A small network was shown many inputs. Here are its activations along a few directions, one row for each input.
In each table, some parts of the input vary, and every possible input appears once, in random order.
Descriptions start from the smaller parts, as in this example, which fits no table here: one of 2 separate values, together with either a single point or one of 11 places along a line or (one of 4 places along a line, together with one of 5 places around a ring).
Shared parts are said once, and a part with two or three values counts as separate values.
(in the rows, 128 means zero)

Other details of the inputs vary at random and push rows far along two fixed directions, the same in every table; ignore that.

Rows:
r1: [ 91 176 140 146 175 120 117 169 139  96 186  82 157]
r2: [160 114 135 130 114 139 128 120 121 134 142 150 142]
r3: [ 27  90  86 175  98 138 198  88 139 131 132 122 156]
r4: [ 29  83  87 180  81 135 188  97 148 135 136  96 136]
r5: [206  86 126  97  66 128 111  91 122 158  77 190  92]
r6: [107  70 100 169  85 162 180  96 133 147 131 116 115]
r7: [149 134 141 127 140 137  89 140 109 115 146 126 112]
r8: [143 151 143 104 119 106  90 138 136 127 122 120 110]
r9: [123 179 147  99 160 104 101 161 130 114 131 119 137]
r10: [114 174 146 140 205 107 106 174 122  97 182 116 165]
r11: [200 138 154  86 142 113 105 131 120 138  87 168 116]
r12: [170 122 132 126 138 131 117 122 119 133 129 139 113]
r13: [ 89 191 140 115 210 103 125 176 128 101 142 116 166]
r14: [211 106 140  94  82 110  79 104 127 148  88 175  81]
r15: [154 155 157 122 160 132  66 177 115 107 158 110 104]
r16: [100 184 140 124 221  90 114 167 133  97 136 104 149]
r17: [ 83 176 140 144 183 125 126 168 135  98 186  91 174]
r18: [135 166 144 127 167 129 111 157 130 116 150 100 130]
r19: [126 150 135 142 166 115 112 149 127 107 170 118 144]
r20: [108  73 101 151  85 138 178  90 141 150  97 123 113]
r21: [ 87 127 116 145 161 120 167 121 132 122 115 126 151]
r22: [183 139 155 107 112 147  68 145 116 126 134 126  94]
r23: [151 100 128 110  80 129 130  96 129 147 100 166 116]
r24: [ 91  86 108 155  71 181 161  94 122 138 138 115 132]
r25: [132 127 132 110  96 122 122 116 134 137 114 137 120]
r26: [207 135 152  98 143 135 100 136 112 140 117 161 121]
r27: [157  99 115 117  82 123 123  96 130 145  95 157 103]
r28: [ 59 182 129 125 191 109 136 165 130 100 151 109 171]
r29: [167  95 117 114  96 129 139 100 125 150  89 170 113]
r30: [131  85 116 159  85 144 147 112 136 134 151 122 118]
r31: [129 107 118 128  96 130 156  99 137 145  94 123 114]
r32: [ 80 131 104 145 143 118 157 122 135 122 126 116 143]
r33: [191 122 145  93 108 123 120 113 128 148  81 156 105]
r34: [135 177 143 102 164 102 100 163 133 117 127 110 127]
r35: [ 66 124 118 153 142 163 149 131 115 115 161 107 161]
r36: [ 51  82  87 190 119 162 215  89 125 136 143 114 162]
r37: [139 129 125 109 110 127 138 120 130 140 104 139 124]
r38: [161 173 156 109 177 126  98 163 123 119 142 120 136]
r39: [151 120 124 116 121 116 119 135 134 136 110 130 108]
r40: [181 149 146  87 109 108  82 138 129 135 105 136  98]
r41: [ 32  78  88 192 104 176 196  94 116 125 155 107 156]
r42: [170  93 121 113  70 125 113 111 132 151  96 147  90]
Each input here is: one of 6 places around a ring, together with either one of 3 separate values or one of 4 places along a line.
- The inputs of r28 and r40 match in every part but the place on the ring of 6. If r23 is changed in the same way as r28 into r40, which row does it become? => r8
- The inputs of r26 and r6 match in every part but the place on the ring of 6. If r11 is changed in the same way as r26 into r6, which row does it become? => r20
- Which other rows agree with r24 in the place on the ring of 6? List them by row number. => r9, r17, r25, r33, r37, r38
- Change only the choice among 3 separate values in r19. List by row number the other rows that result. => r7, r12
- A walk changes only the place on the line of 4. It starts at r21 and steps to r29. List the rest of the walk in order. => r5, r3

Rows:
r43: [140  93 114 123  82 142 147  96 130 151  87 140 103]
r44: [138 139 138 124 126 123 108 141 132 121 147 122 129]
r45: [111 115 118 134 118 143 154 116 129 135 112 120 127]
r46: [102 137 127 154 174 137 137 143 119 112 159 114 150]
r47: [107 120 119 134 120 123 140 116 128 127 129 144 143]
r48: [183  71 113 112  69 125 149  76 129 165  67 181  99]
r49: [113 171 138  99 154 103 116 149 134 120 115 127 140]
r50: [ 88 137 124 147 133 126 119 142 134 112 160  98 130]
r51: [197 154 163  93 141 132  72 149 112 125 130 140 112]
r52: [ 92 140 121 141 172 113 141 141 130 117 131 117 141]
r53: [125 135 133 136 137 124 104 147 130 117 148 107 113]
r54: [146 107 126 122  79 128 119 112 135 139 123 138 112]
r55: [233  74 142 125  51 180  94 108 109 154 146 160  89]
r56: [133 123 127 120 116 119 123 119 126 129 121 151 132]
r57: [179  74 122 135  74 157 138  85 115 152 115 166 111]
r58: [137 119 129 116  98 138 115 117 123 135 116 136 115]
r59: [ 93  85 105 173  84 162 168  98 132 135 154 108 131]
r60: [ 95 132 114 122 126 120 153 120 137 132 102 123 132]
r61: [102 133 127 147 151 133 133 136 122 115 154 123 148]
r62: [ 80 119 114 157 114 135 138 126 136 120 155 100 131]
r63: [191 151 160 105 140 120  62 159 123 120 146 129 104]
r64: [ 86 130 113 147 150 126 173 118 132 125 134 127 164]
r65: [187 146 154 107 129 124  85 144 126 127 140 135 116]
r66: [138 160 148 121 169 137 102 157 117 112 146 110 131]
r67: [121 159 141 123 171 110  95 157 122 106 148 128 138]
r68: [ 82 141 122 138 142 135 128 140 125 114 139 101 134]
r69: [156 141 140 131 154 123 111 148 130 123 139 112 116]
r70: [158 121 131 116 103 120 123 120 136 139 116 138 118]
r71: [152  85 112 126  70 125 147  92 139 155  90 143  99]
r72: [119 105 119 149 128 143 144 119 120 128 137 131 132]
r73: [103 144 132 157 163 136 124 154 128 108 172  89 136]
r74: [159 155 143  95 155  92  99 142 128 123 110 155 129]
r75: [117  98 115 148  92 140 129 115 130 132 136 116 106]
r76: [ 85 156 128 122 135 121 127 139 131 118 135 115 147]
r77: [116 177 144 103 168 109 118 156 132 115 128 121 148]
r78: [194 140 149  96 156 102  81 146 121 130 104 156 102]
r79: [ 85 124 115 155 139 140 166 117 127 121 150 125 164]
r80: [ 81  97 103 158 106 141 162 102 128 130 134 131 140]
r81: [169 152 152  97 144 123  74 153 118 122 119 131 106]
r82: [116  93 115 142  87 161 151 102 122 139 121 125 120]
r83: [164 106 124 123 125 127 149 105 126 145 102 156 125]
r84: [139 121 132 114  94 140 130 113 124 139 117 142 128]
r85: [102 123 121 130 106 139 128 120 125 127 129 120 126]
r86: [159 110 128 122 110 146 138 111 124 144 104 136 112]
r87: [137 137 129 111 138 104 126 126 131 130 109 153 135]
r88: [ 78 130 111 137 134 132 176 119 136 129 115 112 148]
r89: [ 84 118 110 156 128 125 152 128 140 125 134  99 126]
r90: [157 117 127 112 111 135 148 109 129 146  94 142 119]
r91: [171 167 158  81 138 108  73 152 123 125 116 146 119]
r92: [148 175 151  96 166 112 109 152 127 121 123 131 140]
r93: [ 77 134 122 144 132 146 144 131 125 117 149 104 148]
r94: [153 144 139 108 151 107 118 136 127 127 117 154 138]
r95: [196 135 155 112 132 126  70 152 121 125 139 130  94]
r96: [ 77 141 120 143 129 119 132 138 139 114 155 103 143]
r97: [ 87 134 115 122 110 121 154 114 137 134 107 127 140]
r98: [127 118 120 124  99 114 134 114 141 138 114 132 121]
r99: [130 126 138 141 122 175 123 138 107 124 171 117 145]
r100: [149 140 141 119 157 115  92 147 118 118 132 138 118]
r101: [147 145 136 114 169 106 125 141 128 126 115 143 136]
r102: [151 158 153 134 182 149  93 172 104 104 190 126 154]
r103: [116 133 126 136 138 115 120 141 136 122 132 107 114]
r104: [116 154 139 120 143 135 128 139 124 120 142 120 149]
r105: [ 81 125 111 139 129 133 154 122 133 127 115 109 131]
r106: [ 91 126 114 149 124 130 163 119 141 127 141 109 148]
r107: [169 145 145 112 173 112 102 151 121 124 122 141 122]
r108: [ 82 116 105 142 136 115 170 111 136 130 111 130 144]
r109: [101 141 122 128 127 106 130 132 142 123 129 116 133]
r110: [ 83 128 111 143 130 112 153 127 143 125 126 106 133]
r111: [182  67 117 134  57 147 140  88 131 160  98 146  86]
r112: [155  82 113 133  72 135 155  92 138 156  98 140 105]
r113: [119 149 128 108 143 112 133 135 136 129 101 126 128]
r114: [ 99 128 118 153 168 132 160 130 126 123 139 117 149]
r115: [128 127 129 132 147 124 116 135 121 121 133 133 126]
r116: [ 82 118 113 152 126 137 164 114 128 124 144 130 160]
r117: [152 130 130 127 133 120 132 129 135 134 122 123 121]
- Describe the family of inputs behind these rows. => one of 3 separate values, together with either a single point or (one of 4 places along a line, together with one of 6 places around a ring)
- The inputs of r46 and r66 match in every part but the choice among 3 separate values. If r64 is changed in the same way as r46 into r66, which row does it become? => r92
- The inputs of r96 and r56 match in every part but the choice among 3 separate values. If r117 is changed in the same way as r96 into r56, which row does it become? => r83
- Change only the choice among 3 separate values in r78. List by row number the other rows that result. => r103, r105
- Change only the choice among 3 separate values in r84. List by row number the other rows that result. => r44, r116
